Each row below holds a small network's activations on one input, seen along a few directions.
Each table varies a few parts of the input and shows all the possible inputs, shuffled.
Descriptions start from the smaller parts, as in this example, which fits no table here: values(2) and (point or ring(9) or (line(4) and ring(8))).
Shared parts are said once, and a part with two or three values counts as separate values.

Rows:
R1: [-15 -22 -29 -39  27   0 -32 -18  16 -23  23 -49  60  22 -45  35 -11]
R2: [  4  10   5  -3  -2  -4   5  -2   3  -3   2   6  -1 -20   5  -2  -3]
R3: [ -2   0   3   9  -4   8  -8  -2  -8   7  -4  -1 -18  12   3  -4  14]
R4: [ -5   5  -5   3   8  -7   4  -1   5  -5   8  14 -10   4  13   5   5]
R5: [  2   1 -26 -24  10   1 -28  10   5 -14  -3 -17  90  18 -46  23 -35]
R6: [ -5   0 -10  16   6  -1  -3  -1   0  -3   4   8 -21  26  13   3  15]
R7: [  6   4   2   3  -3  -7  11   0   4   0   0   6   3 -19   7  -3  -6]
R8: [ -3  10  -3   2   7  -5   1  -2   3  -5   6  11 -12   4  11   1   8]
R9: [  5  -2  16  -6 -10  -2  14   1  -1   4  -5  -1   6 -29  -1  -7 -12]
R10: [  2   4   4  -2  -2  -7   8  -2   5  -3   5   8   2 -19   8   2  -6]
R11: [-1  5 -7  8  7 -7  6  1  4 -3  4 12 -9  4 12  0  5]
R12: [ -3  -6   2   9  -3   8  -6  -1  -6   6  -3   2 -17  13   5  -1  11]
R13: [ 4 -5 11 -2 -8  5  5  5 -5 10 -8 -1 -8 -8 -2 -9 -4]
R14: [ -9   0  -9  11   7   0  -6  -3   1  -5   8  10 -21  27  15   6  15]
R15: [  7  -5   9   2  -9   5   8   7  -6  13 -12  -3  -7  -9  -3 -12  -4]
R16: [  7   3  18  -7 -10   1  12   2  -2   3  -6  -3   4 -29  -3 -11  -8]
R17: [  5   1  12  -4 -10   6   3   5  -7  11  -9  -5  -9  -9  -4 -12  -1]
R18: [ -7   5  -7  10   6   1  -8  -3  -1  -5   7   7 -23  26  13   3  18]
R19: [  0  -6   0  14  -4   7  -3   1  -7   8  -7   0 -16  12   3  -5  10]
R20: [  8  -3  14  -1 -11  -2  17   4  -2   7  -9  -3   7 -29  -2 -12 -12]
What do these inputs look like to the network? -> values(2) or (values(3) and ring(6))
Which of the alternatives is R5? -> values(2)

Rows:
R21: [  0  18  -2  16   1  -5   6   6  -1  -2   1  29 -27  11  25  -4  11]
R22: [  5  -2  25  21 -20  10  14  -2 -12  18 -11   7 -56 -14  23 -22  20]
R23: [  2   7  19  14 -11   5  12   3  -9  13  -7  15 -50  -5  22 -19  19]
R24: [-28 -13 -57 -36  46   1 -61 -19  17 -40  36 -43  65  77 -45  56   2]
R25: [  2  -3  15  19 -10   1  19   2  -7  15  -7  12 -49  -6  24 -18  16]
R26: [  1   3   2  20  -2  -5  15   3  -2   7  -2  21 -35   3  26  -9  12]
R27: [  6   6   6 -20   0 -11  11  -7  11 -10   6 -12  35 -47 -11   3 -19]
R28: [  1   6  -2  21   0  -7  13   4   0   4   0  24 -31   6  27  -6  11]
R29: [  0  14   7  15  -3  -1   8   5  -5   5  -3  25 -36   5  24 -10  14]
R30: [  3   2  27  13 -17   9  15   2 -12  18 -10   9 -59 -11  21 -25  21]
R31: [  3  -8  23  19 -16   6  21   0 -10  21 -10   5 -59 -13  23 -24  19]
R32: [  4   2  17  22 -14   5  11  -1  -9  13  -8  14 -46  -8  24 -16  17]
R33: [  2 -14  -3 -32   5  -4  -1  -1  10  -5   4 -19  53 -24 -29  13 -32]
R34: [  2   5  23  14 -14   7  13   2 -11  16  -9  12 -54  -8  22 -22  20]
R35: [-28 -24 -60 -31  48  -2 -55 -21  22 -38  36 -45  66  76 -45  56   2]
R36: [  2  -3   2 -36   2  -2  -8   1   8  -6   4 -17  52 -23 -30  12 -31]
R37: [  2  -5  19  19 -13   4  20   1  -9  18  -9   9 -54  -9  24 -21  17]
R38: [  3   6   9  23  -8   1   9   1  -6   8  -5  20 -37  -2  25 -10  15]
R39: [  1 -11  -9 -27   1   3 -16   1   4 -13  -1 -31  85  -4 -45  18 -35]
R40: [  3  -8  -1 -31   0  -1  -8  -3   8  -6   4 -19  57 -26 -29  15 -30]
R41: [  1   9  15  14  -8   3  11   3  -8  10  -6  19 -45  -2  23 -16  17]
R42: [  6 -10 -24 -32   6   9 -33   5   3  -7  -7 -41 100  10 -63  20 -36]
R43: [  0   8  -6  21   2  -9  12   5   3   0   2  26 -26   9  27  -4   9]
R44: [  0  16   2  16  -1  -3   7   5  -3   1  -1  27 -32   8  25  -7  12]
R45: [  1   1   7  20  -4  -3  16   3  -4  10  -4  18 -40   0  25 -12  14]
R46: [  0 -17 -11 -28   7   0  -9   3   6 -12  -1 -31  81  -3 -45  16 -37]
R47: [  7   0   3 -22   4 -14  18  -6  13 -10   7 -13  31 -45 -11   1 -21]
R48: [  2   9   5  23  -5  -2   7   1  -5   5  -3  23 -32   1  25  -7  13]
R49: [  6  11   8 -26   1 -12  11  -4  11 -10   7 -10  30 -43 -12   0 -20]
R50: [  1  11   1  23  -3  -4   6   2  -3   2  -1  26 -27   4  26  -5  12]
R51: [  0  13  -4  23  -1  -6   5   3  -1  -2   1  28 -23   6  26  -2  11]
R52: [-28 -18 -58 -30  44   2 -61 -23  18 -38  35 -45  70  73 -44  58   3]
R53: [  5 -15 -26 -33  12   5 -27   7   5  -7  -7 -42  95  11 -63  19 -38]
R54: [  1  11  11  15  -6   1   9   4  -6   8  -4  22 -40   1  23 -13  16]
R55: [  3   4  13  22 -11   3  10   0  -8  10  -6  17 -41  -5  25 -13  16]
R56: [  5  -4 -22 -37   9   7 -34   9   3  -8  -7 -39  95  13 -64  19 -37]
R57: [  0  -6  -7 -32   4   2 -16   5   4 -13   0 -28  80  -1 -46  15 -36]
R58: [  4   0  21  22 -17   7  13  -1 -11  16 -10  10 -51 -11  24 -19  18]
R59: [  1  -1  11  20  -7  -1  17   2  -6  12  -5  15 -45  -3  24 -15  15]
What do these inputs look like to the network? -> values(3) and (point or line(4) or line(8))
Change only the line(8) part in R58. List by row number the other rows that result. -> R22, R32, R38, R48, R50, R51, R55

Rows:
R60: [ -6  11  15   4   3  -2  14 -18   6 -11  18  19 -73 -17  41  -5  33]
R61: [ -5 -39  -9 -17  -5  30 -32   7 -10   8 -13 -53  35  47 -53   8 -13]
R62: [ 21  -6  15 -52 -10  -5  11   8   9   6 -13 -20  92 -81 -49   1 -63]
R63: [  7  21  13  32 -18  12   3  23 -27  30 -29  31 -51  20  21 -28  18]
R64: [  3  12 -37   8  19  -9 -26   0   9 -28   5   8  66  24 -16  29 -18]
R65: [-11  10 -48 -19  39 -30   0  -9  30 -37  33   1  50  11  -2  32  -8]
R66: [-19 -32 -10 -26  14  10 -28 -20  -1  -9  15 -52  38  23 -35  27  -1]
R67: [ 27  16  58   7 -43  -8  61  13  -9  18 -25  12 -16 -97  19 -47 -25]
R68: [  0   5 -13 -11   4  15 -32  17  -9  -4 -15  -9  59  47 -40   6 -13]
R69: [  4  22   0  42 -15  -7  11  10  -2   6  -2  57 -38   6  52  -4  11]
R70: [-15   2 -23 -39  26 -13 -29 -23  24 -28  37 -34  33   7 -22  33  -4]
R71: [ -8  16   0  19  17 -30  34  -1  15 -12  21  55 -57  -5  57  -1  13]
R72: [ 13 -19  18  32 -22  26   2   7 -24  43 -32 -12 -71  18   6 -34  29]
R73: [-10 -18  23  21  -9  12  10 -16 -11  18  -3  -3 -68  -4  23 -17  42]
The inputs of R60 and R70 match in every part but one. If R63 is changed in the same way as R60 into R70, which row does it become? -> R68
What do these inputs look like to the network? -> values(2) and (point or ring(6))
Change only the values(2) part in R71. List by row number the other rows that result. -> R65
